Here are a small network's activations along a few directions, averaged over the inputs that share one value of a field.
Related values have similar rows: they may be neighbours, one step apart, or belong to one group.
In the rows, 500 means zero.
Random noise pushes rows far along 5 fixed directions. That doesn't count. These rows show it; they differ only by the noise:
[518 424 443 191 339 519 637 438 311 486 520 569 487 686 660 578 424 527]
[654 661 534 392 439 457 748 482 532 386 303 738 527 400 656 521 541 664]
[620 406 301 352 280 466 538 358 359 261 437 535 418 526 614 577 368 581]
[563 490 470 463 416 525 594 474 498 370 439 561 492 480 553 440 536 577]
[371 647 834 470 367 546 719 521 417 388 387 571 704 469 610 254 614 562]
[774 591 127 165 567 656 684 299 433 441 460 815 368 818 585 668 198 581]
[716 587 351 765 698 637 553 524 840 349 397 644 421 349 351 318 643 627]


DOKES, 25 values:
zepoz: [487 598 594 798 570 498 472 375 603 406 568 400 557 356 395 330 445 504]
sulu: [434 256 507 216 352 426 452 455 326 714 637 512 600 579 545 729 403 342]
tulil: [505 296 644 691 433 426 401 569 556 520 566 310 493 163 531 498 580 553]
gaba: [457 577 445 467 312 413 405 221 233 266 361 546 636 556 529 599  88 407]
per: [493 621 784 316 559 302 616 554 469 811 529 663 596 331 630 530 723 521]
zase: [319 825 628 327 579 734 682 351 250 563 602 575 605 845 563 361 297 518]
mifo: [552 182 213 528 399 337 251 605 628 417 554 314 325 449 495 750 756 502]
simu: [529 346 554 622 266 394 451 453 465 303 366 418 538 329 704 699 499 646]
poki: [238 567 818 522 572 330 517 640 368 709 591 301 660 480 581 519 589 473]
rege: [ 82 444 738 483 417 522 447 616 324 493 646 321 643 601 639 452 552 473]
zas: [781 750 319 243 608 384 669 468 529 610 383 800 354 483 556 660 360 550]
kivat: [701 496 135 413 573 694 444 454 574 477 408 682 335 684 421 648 337 509]
napef: [309 221 398 702 591 601 213 498 462 581 755 248 463 606 444 555 471 334]
tum: [623 497 441 467 457 495 553 530 499 633 506 586 534 397 644 827 383 546]
rabub: [489 592 556 866 470 676 418 373 615 223 385 342 558 356 337 297 398 663]
mal: [425 532 775 320 606 563 693 694 565 750 471 681 642 570 483 447 654 358]
bifa: [578 616 400 746 586 287 482 460 659 483 435 553 445 326 407 501 486 467]
fel: [513 518 495 375 435 625 586 442 402 453 492 575 444 652 487 443 407 572]
zul: [414 674 668 383 314 206 468 438 356 344 403 482 630 358 566 502 598 464]
ziz: [495 403 237 297 371 365 322 325 184 395 556 321 371 770 696 746 301 504]
mup: [202 503 688 274 355 346 576 577 299 570 552 344 501 812 615 491 498 412]
redof: [581 366 363 419 543 737 290 409 382 483 586 439 383 715 249 336 286 327]
moku: [562 782 646 413 594 663 751 431 420 657 414 725 693 515 459 395 280 479]
mel: [602 781 633 549 643 482 613 619 690 487 352 571 471 390 490 341 606 573]
zefu: [410 383 362 422 504 517 389 549 424 544 519 475 441 675 385 556 397 286]
Each value of DOKES is a pair of two hidden parts, and every pair occurs once (5 first parts, 5 second parts).
- Changing only the second part turns rege into gaba. simu has the same second part as rege; what does that change turn simu into? => sulu
- Changing only the second part turns kivat into mal. fel has the same second part as kivat; what does that change turn fel into? => redof
- Changing only the second part turns ziz into mup. zase has the same second part as ziz; what does that change turn zase into? => mel
- Changing only the second part turns bifa into poki. moku has the same second part as bifa; what does that change turn moku into? => tulil
- Changing only the second part turns zepoz into zas. napef has the same second part as zepoz; what does that change turn napef into? => zefu
